Each row below holds a small network's activations on one input, seen along a few directions.
In each table, some parts of the input vary, and every possible input appears once, in random order.
A made-up example of a description, with smaller parts first: line(6) and (point or line(9) or (values(2) and ring(5))).
Shared parts are said once, and a part with two or three values counts as separate values.
(in the rows, 128 means zero)

Other details of the inputs shift rows strongly along three fixed directions, in all tables alike. That doesn't count.

A family of inputs:
r1: [ 96  98 125 211 134 125 171 118 227  66  32 248]
r2: [142 134 128 136 104 145 119 126 194 177  78  59]
r3: [139  71 118 104 149 127 126 176  89 127 160 110]
r4: [142 115 134  72 129 140  88 156  81 170 185  65]
r5: [ 95 118 112 176 130 133 138 121 219  92  53 148]
r6: [124 140 147  67 120 138 113 145  94 191 211  67]
r7: [120 111 136 107  99 145 119 150 172 167 113  60]
r8: [164 176 151 177 142 140 169  76  63 105 119 247]
r9: [139 132 131 151 104 132 122 126 189 159  63 104]
r10: [147 169 143  58 114 141 123 118  52 173 225  80]
r11: [163 200 179 120  58 149 158  78 113 212 144  87]
r12: [ 81  53  76 133 191 110  84 178 147  56 122 151]
r13: [121 142 111 146 169 123 114 103  52  58 150 211]
r14: [115  74 100 102 125 117 106 157 144 151 136  80]
r15: [ 57  47 101 116 193  96  93 177 164  53 117 156]
r16: [118 123 118 201 127 136 133 116 214  92  16 157]
r17: [135 122 118 124 127 132 118 126 106 127 125 113]
r18: [ 80  43  79 124 174 106  89 170 178  70  77 113]
r19: [108 125 125 102 151 135 104 150 106 118 181 124]
r20: [152 119 155 101  92 155 161 145 150 208 143  84]
r21: [126 120 132 103 111 143 127 139 132 145 140  87]
r22: [187 201 168 201 102 122 170  75  56  89 116 225]
r23: [131 117 142 101 173 101 126 157  11  61 233 187]
r24: [129 117 134  66 133 140 113 149  80 164 218  68]
r25: [ 91  59 102  74 141 113 109 174 145 139 175  80]
r26: [188 172 185 140  57 166 186 109 131 220 132  79]
r27: [156 162 113 161  96  89 173 128 196 171  60  71]
r28: [170 126 156 122  76 149 143 141 144 232 145  79]
r29: [101  96  91 169 141 121 115 138 200  98  53 127]
r30: [109  89 104 123 133 115 103 154 156 136 120 107]
r31: [114 142 119  78 181 121 110 118  15  76 247 180]
r32: [152 208 172 171  92 160 152  77 152 151  92 142]
r33: [154 219 173 171  86 157 160  63 162 155  82 134]
r34: [106 109 123  97 132 125 112 144 145 124 128  92]
r35: [124 155 110 131 178 112 112  86  32  58 176 208]
r36: [144 178 131 141 135 119 128  79  45  94 141 209]
r37: [ 66  36 101 100 164  94  95 183 182  75 102 132]
r38: [126 145 101 119 143  82 155 150 139 110 138 131]
r39: [144 130 120 133 100 137 136 107 161 156  86  77]
r40: [162 226 161 191 113 128 145  41  85  95  84 241]
Each input here is: values(2) and (point or line(4) or (values(3) and ring(5))).
Question: The inputs of r38 and r27 match in every part but the values(2) part. If r33 is changed in the same way as r38 into r27, which row does it become?
Answer: r2
Question: Start at r16 and move only the ring(5) part, one step at a time. The first step leads to r4. Which rows follow, in order?
Answer: r17, r13, r12
Question: Change only the line(4) part in r8. List by row number the other rows that result.
Answer: r3, r22, r28
Question: Change only the values(2) part in r21. List by row number the other rows that result.
Answer: r17
Question: Change only the line(4) part in r1. List by row number the other rows that result.
Answer: r20, r23, r26
